These are the activations of a small neural network, seen along a few directions. Each row is one input.
Each table varies a few parts of the input and shows all the possible inputs, shuffled.
A made-up example of a description, with smaller parts first: one of 2 separate values, together with either a single point or one of 11 places around a ring or (one of 4 places along a line, together with one of 8 places around a ring).
Shared parts are said once, and a part with two or three values counts as separate values.
(in the rows, 128 means zero)

Other details of the inputs vary at random and push rows far along three fixed directions, the same in every table; ignore that.

A family of inputs:
row 1: [153 116 119 102 134 131 103 169  98 122 116 141]
row 2: [135 118 140 126 122 132 145 123 127 140 130  99]
row 3: [130 121 134  96 130 137  89 134 144  88 109 158]
row 4: [122 111 127 141 123 124 146 130 122 141 128 106]
row 5: [ 95 143 159 151 117 118 142  93 142 101 138 134]
row 6: [145  87 143  79 142 137  88 161 112 101 105 141]
row 7: [107 138 162 130 138 123 145 101 149 121 134 131]
row 8: [179 171  25 115 127 138 105 183 132 153 107 159]
row 9: [138 115 140 129 123 130 149 127 129 139 132 103]
row 10: [138  90 140  90 120 134  82 160  98  95 110 142]
row 11: [131 108 131 137 135 123 145 147 112 159 128 108]
row 12: [133 120 129 137 139 127 121 113 108 143 164  99]
row 13: [126 106 125 132 122 133 138 142 113 155 130  95]
row 14: [143 117 138 137 126 126 149 145 100 153 134 112]
row 15: [118 146 103 135 119 121 120 118 151 113 114 167]
row 16: [134 100 117 137 144 128 120 128 111 158 155  89]
row 17: [125 108 126 133 132 140 138 146 113 154 130  99]
row 18: [102 142 149 116 135 124  96 115 136  75 117 169]
row 19: [108 121 126 120 119 119  96 121 143  88 106 158]
row 20: [141 121 140 135 131 126 144 147 101 155 135 109]
row 21: [152 142  99 127 118 130 123 147 117 128 118 145]
row 22: [132 118 142 123 122 136 143 127 127 143 135  99]
row 23: [113 118 130 121 127 115 103 126 142  94 106 175]
row 24: [127 127 140 135 128 140 139 133 109 141 136 104]
row 25: [110 136 164 135 135 119 147 100 149 124 132 135]
row 26: [101 135 164 139 124 119 152  85 156 110 132 140]
row 27: [139 116 147 129 130 126 153 128 126 146 131 116]
row 28: [102 137 153 137 143 119 123  68 158 111 161 124]
row 29: [123 202  63 155 128 134 148 115 161 151 132 142]
row 30: [137 212  66 160 107 132 147 109 153 141 135 139]
Each input here is: one of 3 separate values, together with either a single point or one of 9 places around a ring.
Changing only the choice among 3 separate values turns row 21 into row 15. The same change can be made to row 18. Which row results? -> row 29
Start at row 25 and move only the place on the ring of 9, one step at a time. The first step leads to row 27. Which rows follow, in order? -> row 26, row 9, row 2, row 22, row 3, row 6, row 7
Which other rows does row 11 become when the choice among 3 separate values takes its other values? List them by row number. -> row 20, row 25

A family of inputs:
row 31: [ 96 158 145 157 128 116 147 103 126 120 136 128]
row 32: [145 102 104 139 127 144 162 167 102 193 131  64]
row 33: [146 117 116 110 143 126  89 131 134 110 124 159]
row 34: [140 165  90 154 117 138 151 140 112 166 145 118]
row 35: [147 137 119 103 123 144 106 147 132 108 116 137]
row 36: [135 110  95 118 116 127 107 140 134 121 116 144]
row 37: [ 91 158 148 157 127 126 147 108 129 123 139 130]
row 38: [ 96 145 151 151 123 109 139 100 128 111 141 138]
row 39: [153 123 120 102 116 136  97 131 131  96 119 150]
row 40: [155 166  83 163 117 134 155 137 111 172 146 112]
row 41: [ 94 142 154 134 149 125 133 101 153 121 143 134]
row 42: [138 121 119 105 143 132  88 136 133 114 123 159]
row 43: [ 93 125 142 148 120 111 134  91 153 118 125 128]
row 44: [164  92 132  92 121 149 110 162  99 132 123 111]
row 45: [150 125 126 100 119 127  98 132 131  96 115 146]
row 46: [ 89 137 137 151 125 118 144  93 152 121 122 123]
row 47: [147 121 140 106 123 123 140 165 138 115  84 177]
row 48: [101 140 152 135 150 116 135  93 148 119 139 132]
row 49: [128 110 102 117 119 134 104 144 135 121 112 144]
row 50: [162 174  85 134 121 142 164 134 130 165 140  94]
row 51: [117  19 226 112 160 113 138 136  77 144 150  62]
What do these inputs look like to the network? -> either a single point or (one of 4 separate values, together with one of 5 places around a ring)
